[[138 153 106 129 111 131 106]
 [110 113 149 153 117 145 124]
 [102 127 118 139 147 102 130]
 [104 127 133 150 151 105 129]
 [144 153 110 110 154 104 148]
 [107 125 137 140 153 103 147]
 [110 128 129 126 151 103 150]
 [108 117 140 148 116 148 120]
 [104 126 130 151 149 105 118]
 [107 136 129 141 154 103 142]
 [138 152 106 128 118 129 105]
 [109 132 129 135 152 104 147]
 [121 136 123 136 103 152 103]
 [123 143 129 139 104 147 103]
 [121 152 104 138 142 101 108]]
Indices start at 1.
The bottom entry of the column that holds the smallest entry is 101
The entry in the top-right corner?
A: 106
The entry in row 1 and column 2 is 153
The top-left entry?
A: 138
The entry directly above the centre entry -> 126
The entry in row 1 and column 3: 106
The entry just right of the smallest entry is 108
The entry directly above the smallest entry -> 147
The entry just right of the centre entry is 116
The entry in row 2 and column 2?
A: 113
The entry at row 3, column 3: 118
The entry at row 2, column 1?
A: 110
The entry in row 3 and column 2 is 127
The top entry of the column that holds the smallest entry: 131
The bottom-left entry -> 121
The centre entry?
A: 148
The entry just left of the centre entry -> 140
The entry just left of the smallest entry?
A: 142
The entry in row 3 and column 1?
A: 102

Read these off the grid that follows. Indices start at 1.
1) What is the entry in the bottom-right corner?
2) What is the entry in row 1 and column 3?
3) What is the entry in the bottom-left corner?
4) What is the entry just left of 119?
5) What is the top-left entry?
6) What is the entry at row 2, column 2?
7) What is the entry just left of the largest entry?
8) What is the entry directly below the largest entry?
[[129 149 156 112 136 125]
 [120 143 145 123 143 119]
 [124 140 139 110 126 122]
 [123 150 117 113 127 131]
 [113 136 124 132 145 116]
 [121 137 144 115 132 117]]
1) 117
2) 156
3) 121
4) 143
5) 129
6) 143
7) 149
8) 145

Read these off the row that follows.
1) Give the fifth entry.
2) Give the entry just right of the largest entry.
3) Give the entry just left of the centre entry.
[124, 149, 125, 127, 136]
1) 136
2) 125
3) 149

[[116 127 130 128 123 138 128 129 143]
 [142 134 120 123 132 110 129 129 106]
 [124 128 128 127 126 130 128 128 132]
 [134 139 115 118 126 108 129 131 109]
 [114 135 122 120 120 129 128 131 137]
 [140 134 120 123 131 110 129 129 107]
 [128 135 121 122 125 119 128 130 121]
 [124 133 123 123 125 125 128 130 128]
 [133 132 124 125 129 120 128 129 118]
 [111 137 120 118 118 128 128 132 139]]
Give the first entry, reading row by row.
Answer: 116
The fifth entry, reading row by row -> 123
Give the smallest entry in the last row.
Answer: 111
Give the 3rd entry on the diagonal from the top-right corner.
Answer: 128
The largest entry in the first column: 142
Give the last entry, reading row by row.
Answer: 139
Give the top entry of the column that holds the smallest entry.
Answer: 143
Give the entry just left of the smallest entry.
Answer: 129
Give the second entry in reading order.
Answer: 127
Give the 5th entry from the end, reading row by row.
Answer: 118
The entry directly below the largest entry is 106
Give the 2nd smallest entry.
Answer: 107
Give the fourth entry from the end, reading row by row.
Answer: 128
The third largest entry is 140
Give the 2nd entry on the main diagonal.
Answer: 134
Give the entry just right of 114.
Answer: 135
The entry directly below the smallest entry is 132
The entry directly above 119: 110
The 3rd entry, reading row by row: 130
The entry just left of 108: 126
The entry directly below 142 is 124

Questions about the grid below.
1) Which number is the smallest entry in the first row?
2) Which number is the 2nd entry, reading row by row?
3) Which number is the second entry from the end, reading row by row?
4) Which number is the entry in the top-right corner?
5) Which number is the entry in the bottom-left corner?
6) Which number is the last entry, reading row by row?
7) Which number is the top entry of the column that holds the largest entry?
8) Which number is the third entry, reading row by row?
[[127 135 132 117 126 125 133 131 124 129]
 [119 150 141 122 144 121 135 142 110 126]
 [133 144 141 110 124 131 140 137 119 132]
 [137 151 141 106 121 136 147 133 124 127]
 [134 143 136 113 123 133 141 131 126 127]
 [123 137 149 113 132 118 127 152 104 145]
 [122 142 134 124 137 124 134 134 119 124]
 [130 151 148 112 132 129 139 145 109 134]
 [120 140 119 123 133 126 138 116 138 112]
 [110 129 116 134 144 113 123 121 133 116]
 [116 132 133 116 132 113 126 137 118 132]
 [119 132 142 120 135 115 123 145 109 140]
 [122 147 131 122 137 125 139 129 123 118]
 [127 142 124 118 126 131 141 118 138 116]
 [128 137 126 118 125 128 137 123 134 122]]
1) 117
2) 135
3) 134
4) 129
5) 128
6) 122
7) 131
8) 132

Read these off the grid that follows. Counting starts at 1.
1) What is the bottom-right entry?
2) What is the entry at row 1, column 1?
3) What is the smallest entry?
4) What is the entry directly above the smallest entry?
5) What is the entry directly below the largest entry?
6) What is the entry in row 2 and column 3?
7) What is the bottom entry of the column that holds the largest entry?
8) What is the entry in row 2 and column 1?
[[128 126 124 121 130 127 126 134 133 130 131]
 [133 127 131 130 124 134 124 131 124 125 125]
 [136 127 124 128 127 133 141 131 129 133 130]
 [136 133 130 128 127 132 130 128 128 124 130]
 [120 129 131 127 127 126 124 133 128 115 125]
 [128 131 124 127 129 124 126 129 131 127 129]
 [125 129 123 131 125 127 122 127 129 133 131]
 [134 128 125 121 132 124 114 133 122 129 127]
 [124 130 122 124 129 125 127 130 126 130 126]
 [142 127 125 130 126 130 118 132 126 123 133]
 [128 127 128 128 130 129 122 125 123 119 125]
 [122 127 132 130 127 125 135 127 134 119 128]
 [127 126 127 132 126 132 137 131 126 125 130]
 [129 128 132 135 128 135 152 134 130 116 131]
 [130 125 132 123 127 132 142 124 125 115 128]
 [125 134 127 124 128 130 129 130 134 134 127]]
1) 127
2) 128
3) 114
4) 122
5) 142
6) 131
7) 129
8) 133

[[106 147 137 137 136 147 108]
 [144 149 106 120 118 153 123]
 [127 134 122 112 133 126 126]
 [116 123 130 123 142 124 130]
 [115 117 136 153 140 152 140]
 [105 109 118 105 139 115 101]
 [102 112 132 121 153 156 147]
 [150 148 100 124 140 114 135]]
Rows and columns are numbered from 1.
The entry directly above the smallest entry?
A: 132
The entry just left of the smallest entry?
A: 148
The entry in row 2 and column 1?
A: 144
The entry at row 1, column 3 is 137
The entry in row 1 and column 1 is 106
The entry at row 3, column 2: 134
The entry directly above 102 -> 105
The entry in the top-right corner -> 108
The bottom-left entry?
A: 150
The entry just right of the smallest entry is 124
The entry just left of 108?
A: 147
The entry just left of 152?
A: 140
The bottom entry of the column that holds the largest entry?
A: 114
The bottom entry of the column that holds the smallest entry is 100
The entry at row 1, column 2 -> 147
The entry in the bottom-right corner?
A: 135
The entry just right of the largest entry is 147
The entry in row 3 and column 1: 127
The maximum?
A: 156

M =
[[128 103 151 126 141 125 119 133 136 141 139 117]
 [128 103 151 126 142 124 119 133 136 137 139 117]
 [128 103 149 131 129 134 119 133 136 150 139 117]
 [128 103 151 124 145 121 119 133 136 132 139 117]
 [128 103 151 126 140 126 119 133 136 143 139 117]
 [128 103 146 132 125 137 119 133 136 151 139 117]
 [128 103 151 126 141 125 119 133 136 141 139 117]
 [128 103 151 122 147 118 120 133 136 127 139 119]
 [128 105 151 119 151 113 123 133 136 116 139 124]
 [128 103 151 120 149 116 121 133 136 122 139 122]
 [128 103 151 126 141 125 119 133 136 141 139 117]
 [128 103 151 127 136 129 119 133 136 146 139 117]
 [128 107 143 133 122 138 119 132 136 151 139 117]
 [128 103 151 129 132 132 119 133 136 148 139 117]
 [128 109 150 117 151 112 125 133 136 112 139 126]]
The fifth entry, reading row by row is 141
The last entry, reading row by row: 126
Read off the entry directly below 107.
A: 103
The 1st entry in reading order: 128
The entry in the top-right corner is 117
Read off the 3rd entry from the end, reading row by row.
A: 112
The third entry on the diagonal from the top-right corner -> 150
The 2nd-last entry, reading row by row -> 139
The second entry, reading row by row is 103
The third entry in reading order -> 151
Read off the 2nd entry on the diagonal from the top-right corner.
A: 139
Read off the fourth entry from the end, reading row by row.
A: 136

m =
134	130	110	125	121	116	147	137	107	151	137
117	118	124	98	102	119	135	129	138	137	114
Rows and columns are numbered from 1.
Report the maximum.
151
Report the entry just left of 125.
110
Report the bottom-left entry.
117
The entry in row 2 and column 2: 118
Report the entry just left of 129.
135
Report the entry just left of 119.
102
The entry at row 1, column 1: 134
